Each row below holds a small network's activations on one record, seen along a few directions.
Here are examples, each followed by its value of one field, Naza.
The largest differences between rows may come from other fields.
In the rows, 500 means zero.
Strong random noise was added to every row along 4 fixed directions; ignore it. To show where, here is one row again and again, with new noise each time:
558 288 582 278 451 600 636 659 600 471 550 343 555 228 752 624 564 422
688 522 394 652 328 567 560 822 540 575 533 512 363 518 648 505 554 517
616 368 458 446 554 551 610 629 493 606 570 538 431 437 687 457 582 488
545 229 502 218 846 502 658 407 331 549 577 561 487 356 664 463 631 447
514 601 440 690 486 563 591 651 733 703 522 610 392 752 602 306 535 701
460 504 497 507 627 542 624 536 642 598 510 557 457 637 593 383 562 650

313 421 658 424 606 512 555 209 720 722 541 596 594 526 544 295 394 530 -> g10
344 657 589 524 349 480 504 534 625 205 348 297 559 513 377 738 448 582 -> g4
456 571 456 553 692 506 521 422 520 620 514 632 464 724 451 306 536 637 -> g6
612 457 518 491 259 552 491 650 457 468 511 421 502 271 555 640 441 375 -> g6
340 512 624 386 533 572 524 458 719 418 464 354 645 508 494 520 514 558 -> g1
488 265 599 224 582 463 484 301 316 432 533 434 614 176 523 614 464 278 -> g6
662 342 500 524 261 558 438 608 576 729 633 500 501 328 696 425 445 323 -> g2
569 473 392 534 609 528 518 617 478 531 520 534 415 609 550 440 618 564 -> g5
675 475 423 505 655 461 629 521 207 587 550 745 298 473 571 457 502 451 -> g4
341 333 632 232 756 556 557 259 633 617 561 494 661 450 564 354 527 531 -> g3
628 433 359 638 347 449 320 536 306 517 518 503 469 431 410 534 505 332 -> g1
514 424 575 448 516 519 614 410 511 665 560 600 482 419 601 413 421 460 -> g7
429 519 480 504 660 519 542 510 610 491 476 465 493 690 510 426 601 633 -> g12
581 668 379 687 452 491 438 614 406 485 472 556 420 661 387 471 528 550 -> g3
349 678 543 569 678 449 598 313 498 501 416 650 463 704 354 414 448 661 -> g10
508 540 486 495 487 437 421 456 331 330 450 473 502 440 384 629 474 403 -> g9
485 555 532 628 315 565 489 635 849 655 540 463 511 620 637 387 470 590 -> g4
563 239 494 399 558 458 445 274 354 779 645 637 558 309 567 339 461 319 -> g8
318 656 508 615 425 475 411 477 680 329 382 287 602 717 313 560 526 646 -> g7
277 630 584 403 800 458 591 274 525 394 415 579 544 656 366 462 500 685 -> g9
851 391 295 539 565 501 519 745 115 536 594 641 267 422 621 515 621 325 -> g5
533 193 369 344 876 392 345 164 181 683 619 631 556 476 436 289 621 364 -> g3
574 440 512 480 513 528 563 495 467 654 573 635 469 415 598 413 468 434 -> g1
615 286 522 346 473 462 542 444 258 495 560 486 508 192 583 612 475 277 -> g7
403 587 653 352 498 475 597 422 435 244 404 409 561 353 428 727 422 475 -> g2
665 351 546 524 97 610 528 736 675 700 607 442 524 197 758 534 419 347 -> g10
558 317 433 497 555 545 433 465 637 863 669 565 581 551 648 195 585 504 -> g8
526 611 449 594 446 505 512 605 504 470 468 493 460 589 465 515 524 586 -> g2
366 652 558 554 526 511 538 422 611 489 431 570 494 615 407 464 426 642 -> g9
850 605 120 838 453 438 357 856 96 437 489 602 200 696 402 535 670 456 -> g5
463 480 463 580 627 453 469 259 437 769 559 726 484 617 423 244 446 532 -> g8

Which value of Naza does each new row have?
438 497 589 330 502 553 521 568 579 282 460 309 610 396 520 662 547 491 -> g9
534 531 475 499 517 481 524 503 362 445 472 522 457 473 446 558 498 498 -> g2
531 517 373 490 773 444 487 436 259 464 491 624 424 624 396 442 608 554 -> g9
346 359 656 182 754 445 584 168 371 418 499 479 678 296 457 553 483 433 -> g8
585 726 351 649 383 436 415 713 184 64 328 353 430 524 230 834 579 479 -> g1
374 541 570 462 393 472 436 436 537 295 405 312 607 440 369 673 461 492 -> g2
389 479 558 426 607 462 489 288 435 476 464 561 528 461 398 502 433 492 -> g9
520 330 496 490 396 498 370 385 517 698 589 518 578 371 525 399 444 366 -> g3
750 402 346 464 415 494 426 759 237 361 539 359 472 340 552 675 655 347 -> g2
384 584 615 526 316 546 560 534 734 459 437 403 579 462 503 573 422 576 -> g10
486 604 508 579 613 459 625 426 486 618 501 725 379 631 517 383 438 608 -> g4
